These are the activations of a small network on made-up records, seen along a few directions, one row for each record.
After each row come some of the record's fields: GEB, BOZ, LAS, FOS, REZO, FIMON, KEK, LELA.
Not every record has every field; a missing one is left out.
Other fields move the rows too, some of them a lot.
(in the rows, 500 means zero)
Strong random noise was added to every row along 2 fixed directions; ignore it. To show where, here is one row again and again, with new noise each time:
[688 445 678 559 697 458 374 449 293 454 373 473 550 463 380 510 284 619
 600]
[448 596 592 471 668 228 255 439 350 323 269 429 359 548 513 619 485 541
 545]
[483 539 514 594 409 409 436 356 533 374 451 553 526 539 588 458 341 560
 579]
[555 536 648 488 734 301 275 461 286 375 282 425 416 509 435 600 419 574
 564]

[509 497 516 333 527 392 486 367 400 520 352 519 424 413 456 633 639 486
 468]  GEB=tes, BOZ=vare, LAS=mog, FOS=vez, LELA=lik
[455 491 575 389 578 478 347 699 644 504 501 355 311 587 543 434 550 413
 360]  GEB=bod, BOZ=vare, LAS=gonel, FOS=vez, LELA=kibi
[423 530 524 464 511 254 335 432 587 343 397 493 498 583 568 495 581 503
 440]  GEB=tes, BOZ=sot, LAS=gonel, FOS=lipu, FIMON=gaf, KEK=filil, LELA=kibi
[473 816 416 484 457 281 272 385 500 388 360 481 405 698 753 518 455 532
 629]  GEB=tes, BOZ=sot, LAS=gonel, FOS=garag, REZO=neba, LELA=kibi
[351 622 650 392 579 201 304 351 460 342 304 428 378 511 406 660 670 451
 369]  GEB=tes, BOZ=sot, LAS=gonel, FOS=vez, LELA=kibi
[611 580 602 343 888 235 186 615 206 464 226 273 324 522 259 705 581 511
 434]  GEB=tes, BOZ=vare, LAS=mog, FOS=garag, REZO=fibu, LELA=kibi
[545 349 555 518 546 587 539 629 410 585 478 454 520 396 430 523 492 451
 528]  GEB=letez, BOZ=vare, LAS=mog, FOS=lipu, FIMON=gaf, KEK=filil, LELA=lik
[442 746 381 606 329 572 607 373 463 547 608 674 553 518 712 492 563 488
 627]  GEB=tes, BOZ=sot, LAS=mog, FOS=garag, REZO=nulo, LELA=lik
[488 598 572 402 697 354 340 515 313 510 363 401 464 493 499 646 595 473
 504]  GEB=tes, BOZ=vare, LAS=gonel, FOS=garag, REZO=nulo, LELA=lik
[539 668 519 551 423 458 475 329 412 501 446 522 585 618 551 418 448 563
 626]  GEB=tes, BOZ=vare, LAS=mog, FOS=garag, REZO=koput, LELA=kibi
[681 472 676 535 647 634 604 590 178 708 509 539 573 281 334 609 559 621
 588]  GEB=tes, BOZ=vare, LAS=mog, FOS=lipu, FIMON=gaf, KEK=filil, LELA=lik
[445 620 426 448 593 491 475 585 431 566 483 527 233 618 672 571 552 507
 568]  GEB=kuz, BOZ=sot, LAS=mog, FOS=vez, LELA=kibi
[440 690 426 552 326 621 606 356 379 586 611 696 609 362 560 541 594 489
 649]  GEB=tes, BOZ=vare, LAS=mog, FOS=garag, REZO=koput, LELA=lik
[550 479 437 572 371 681 618 465 561 589 662 512 601 454 569 415 353 526
 622]  GEB=letez, BOZ=vare, LAS=gonel, FOS=garag, REZO=nulo, LELA=kibi
[323 604 530 447 696 281 338 458 405 418 347 411 408 483 499 599 680 447
 462]  GEB=letez, BOZ=vare, LAS=gonel, FOS=garag, REZO=koput, LELA=lik
[577 510 466 563 321 710 640 441 487 650 726 631 698 423 535 411 374 571
 616]  GEB=tes, BOZ=vare, LAS=gonel, FOS=garag, REZO=nulo, LELA=kibi
[574 552 595 510 652 462 412 670 365 547 329 439 425 522 506 550 442 516
 488]  GEB=bod, BOZ=vare, LAS=mog, FOS=lipu, FIMON=soses, KEK=benu, LELA=lik
[477 408 548 431 417 394 409 485 561 423 480 463 551 516 500 528 489 497
 455]  GEB=tes, BOZ=vare, LAS=gonel, FOS=lipu, FIMON=gaf, KEK=filil, LELA=kibi
[853 200 794 472 879 603 506 510 256 485 427 395 656 376 217 451 310 628
 540]  GEB=letez, BOZ=sot, LAS=gonel, FOS=lipu, FIMON=lopi, KEK=benu, LELA=kibi
[238 414 578 403 580 355 472 573 559 318 421 418 345 551 432 644 784 425
 328]  GEB=kuz, BOZ=sot, LAS=mog, FOS=lipu, FIMON=lopi, KEK=filil, LELA=kibi
[650 340 542 542 560 631 498 599 422 568 548 477 519 434 391 470 398 515
 575]  GEB=letez, BOZ=vare, LAS=mog, FOS=lipu, FIMON=gaf, KEK=filil, LELA=kibi
[606 516 486 591 549 636 555 634 372 636 574 546 474 446 521 583 580 493
 576]  GEB=tes, BOZ=sot, LAS=mog, FOS=lipu, FIMON=gaf, KEK=filil, LELA=lik
[545 574 411 624 358 633 564 454 620 550 521 565 587 639 654 345 379 482
 558]  GEB=bod, BOZ=sot, LAS=mog, FOS=garag, REZO=nulo, LELA=lik
[585 548 277 824 217 944 750 540 648 726 824 608 584 460 705 263 339 486
 614]  BOZ=sot, LAS=mog, FOS=garag, REZO=koput, LELA=lik
[789 615 511 599 577 607 451 512 446 583 483 479 563 620 551 345 277 561
 629]  GEB=tes, BOZ=sot, LAS=mog, FOS=garag, REZO=nulo, LELA=kibi
[589 503 592 538 307 448 536 285 696 291 528 516 691 635 534 243 293 448
 411]  GEB=tes, BOZ=sot, LAS=mog, FOS=vez, LELA=kibi
[465 562 387 580 318 683 692 494 489 616 646 548 540 473 608 436 433 514
 657]  GEB=letez, BOZ=vare, LAS=mog, FOS=garag, REZO=nulo, LELA=kibi
[825 532 614 590 692 715 567 516 215 690 532 528 669 428 413 461 344 588
 641]  GEB=tes, BOZ=vare, LAS=mog, FOS=garag, REZO=nulo, LELA=lik
[362 390 337 620 224 647 747 541 715 532 760 615 525 367 547 494 648 359
 474]  GEB=fud, BOZ=sot, LAS=mog, FOS=lipu, FIMON=lopi, KEK=filil, LELA=lik
[449 747 409 481 418 480 484 413 324 522 507 610 460 509 590 568 586 520
 681]  GEB=tes, BOZ=sot, LAS=mog, FOS=garag, REZO=nulo, LELA=kibi
[591 481 433 614 327 584 498 475 684 498 604 552 566 575 639 412 410 501
 544]  GEB=tes, BOZ=sot, LAS=gonel, FOS=lipu, FIMON=gaf, KEK=filil, LELA=kibi
[363 821 335 452 504 460 409 552 305 569 561 593 275 507 633 682 746 460
 652]  GEB=tes, BOZ=sot, LAS=mog, FOS=garag, REZO=nulo, LELA=kibi
[430 504 453 556 378 448 519 529 817 413 540 503 487 637 653 407 477 504
 505]  GEB=zisot, BOZ=vare, LAS=gonel, FOS=lipu, FIMON=gaf, KEK=filil, LELA=kibi
[495 457 433 591 272 754 735 357 547 560 674 757 782 354 508 384 423 530
 544]  GEB=bod, BOZ=sot, LAS=mog, FOS=garag, REZO=nulo, LELA=lik
[446 517 432 673 268 571 583 305 746 481 579 557 681 568 655 276 354 483
 534]  GEB=letez, BOZ=vare, LAS=gonel, FOS=garag, REZO=koput, LELA=lik
[657 294 686 478 737 488 451 474 329 440 399 412 550 401 269 556 405 566
 526]  GEB=letez, BOZ=sot, LAS=gonel, FOS=lipu, FIMON=gaf, KEK=filil, LELA=kibi
[522 397 501 483 628 443 290 733 742 388 377 319 312 703 542 447 454 471
 362]  GEB=kuz, BOZ=sot, LAS=gonel, FOS=lipu, FIMON=gaf, KEK=filil, LELA=kibi
[661 550 544 616 383 507 529 292 528 431 436 515 685 592 457 374 279 569
 538]  GEB=tes, BOZ=sot, LAS=mog, FOS=garag, REZO=fibu, LELA=kibi

Here are new rows. What are their fields?
[599 355 670 522 497 552 526 507 415 539 582 526 668 384 321 498 428 563
 474]  GEB=tes, BOZ=vare, LAS=gonel, FOS=lipu, FIMON=gaf, KEK=filil, LELA=kibi
[456 340 378 629 127 678 701 425 816 506 766 646 679 458 569 422 529 405
 434]  GEB=tes, BOZ=sot, LAS=gonel, FOS=lipu, FIMON=lopi, KEK=filil, LELA=lik
[451 679 463 465 501 440 470 462 384 535 503 489 468 532 605 562 570 535
 593]  GEB=tes, BOZ=vare, LAS=gonel, FOS=garag, REZO=nulo, LELA=kibi
[765 453 597 550 444 593 607 356 437 578 526 548 831 499 432 263 196 655
 602]  GEB=tes, BOZ=vare, LAS=mog, FOS=garag, REZO=nulo, LELA=kibi
[227 821 265 457 281 388 481 429 519 477 581 636 362 535 749 571 717 455
 593]  GEB=tes, BOZ=vare, LAS=mog, FOS=garag, REZO=nulo, LELA=kibi
[440 561 463 562 342 382 422 380 675 355 448 520 518 636 707 474 518 450
 476]  GEB=tes, BOZ=sot, LAS=gonel, FOS=lipu, FIMON=gaf, KEK=filil, LELA=lik
[440 387 600 452 679 397 452 474 238 484 411 532 474 355 321 659 657 468
 513]  GEB=letez, BOZ=sot, LAS=mog, FOS=lipu, FIMON=gaf, KEK=filil, LELA=lik
[674 581 440 559 533 661 479 526 419 633 612 544 539 487 534 506 413 530
 637]  GEB=tes, BOZ=sot, LAS=gonel, FOS=garag, REZO=nulo, LELA=kibi
[387 671 383 580 250 416 529 368 663 433 526 489 487 655 637 473 491 476
 494]  GEB=tes, BOZ=vare, LAS=mog, FOS=garag, REZO=fibu, LELA=kibi
[568 495 529 538 523 461 527 395 413 560 489 551 549 472 519 444 266 602
 554]  GEB=letez, BOZ=vare, LAS=gonel, FOS=vez, LELA=kibi
[549 355 557 483 465 669 629 653 537 651 577 448 483 377 275 533 465 502
 388]  GEB=bod, BOZ=vare, LAS=mog, FOS=vez, LELA=kibi
[489 355 497 481 474 491 438 586 607 469 515 403 468 485 500 475 450 472
 491]  GEB=letez, BOZ=vare, LAS=gonel, FOS=lipu, FIMON=gaf, KEK=filil, LELA=kibi
[569 597 471 561 333 575 546 289 522 469 568 602 664 524 592 421 367 577
 635]  GEB=tes, BOZ=sot, LAS=gonel, FOS=garag, REZO=nulo, LELA=kibi
[605 448 601 444 750 546 363 730 398 599 411 368 286 472 226 587 534 481
 381]  GEB=bod, BOZ=sot, LAS=mog, FOS=vez, LELA=kibi
[574 563 560 473 536 551 517 344 189 539 535 645 643 398 386 544 497 607
 666]  GEB=tes, BOZ=sot, LAS=mog, FOS=garag, REZO=nulo, LELA=kibi
[494 671 601 301 741 160 261 472 287 368 197 318 414 580 477 615 578 538
 493]  GEB=tes, BOZ=vare, LAS=mog, FOS=garag, REZO=nulo, LELA=kibi
[549 392 670 435 577 435 436 467 343 494 466 512 628 418 379 529 512 584
 513]  GEB=tes, BOZ=vare, LAS=gonel, FOS=lipu, FIMON=gaf, KEK=filil, LELA=kibi
[487 727 270 518 306 498 518 422 540 599 563 707 385 559 811 458 506 440
 608]  GEB=tes, BOZ=sot, LAS=mog, FOS=vez, LELA=lik
[769 452 588 596 449 712 646 374 315 603 560 599 763 373 255 435 287 628
 625]  GEB=tes, BOZ=sot, LAS=mog, FOS=garag, REZO=fibu, LELA=kibi
